A small network was trained on made-up records. Each row is its average activation on records with the value named, seen along a few directions.
Related values have similar rows: they may be neighbours, one step apart, or belong to one group.
In the rows, 500 means zero.
Random noise pushes rows far along 2 fixed directions. That doesn't count. These rows show it; they differ only by the noise:
609 570 473 418 443 447 517 474 489 476 417 622
561 523 460 301 457 454 535 383 426 444 462 533
580 540 428 363 438 426 511 406 488 451 428 606
642 626 840 361 570 688 671 677 177 558 540 320


Field Kaleg:
d2: 489 476 381 369 545 356 533 243 574 396 491 577
d5: 396 532 530 825 558 534 451 627 703 597 506 609
d8: 456 257 115 321 345 360 201 390 494 425 499 422
d12: 153 281 494 518 577 524 390 282 660 464 695 387
d10: 405 437 604 809 529 544 500 618 651 596 661 535
d4: 615 554 600 457 551 546 557 584 281 547 474 364
d1: 608 491 278 619 332 432 309 604 570 563 426 650
d6: 430 530 418 504 520 421 586 381 666 421 412 574
d11: 376 515 330 583 533 388 535 356 701 443 450 652
d3: 438 311 263 109 400 350 461 39 487 291 462 472
d7: 279 486 483 413 566 574 602 363 505 462 639 349
d9: 601 457 293 502 396 386 358 534 558 476 386 583
Kaleg is arranged as a line.
- Going along Kaleg from d12 by way of its neighbour d10, in what order are d1, d6, d3, d7 met? => d7, d6, d3, d1
- How many steps from neighbour to neighbour lead from d2 to d5, at the fewest? => 4

Field Les:
c11: 204 397 503 314 599 430 641 53 560 327 689 395
c2: 588 488 743 91 575 584 721 436 94 450 511 238
c1: 405 384 601 436 495 689 423 551 349 501 604 284
c6: 428 663 675 779 562 597 587 715 692 608 523 682
c5: 632 460 504 531 454 547 416 705 365 550 471 469
c8: 568 495 289 667 372 373 353 608 617 580 504 635
c3: 587 623 724 874 625 611 604 834 668 669 497 632
c4: 680 583 346 596 377 293 399 498 626 441 339 740
c12: 683 681 670 369 566 523 685 498 339 454 336 477
c10: 466 575 615 793 571 544 484 763 604 642 485 551
c7: 446 428 286 631 492 401 354 424 718 535 492 609
c9: 570 486 287 477 303 490 315 470 528 439 385 587
Les is arranged as a line.
- Going along Les from c12 by way of its neighbour c2, in what order are c11, c1, c3, c7 met? => c1, c7, c3, c11
- Name the neighbours of c9, in listed order. => c5, c4
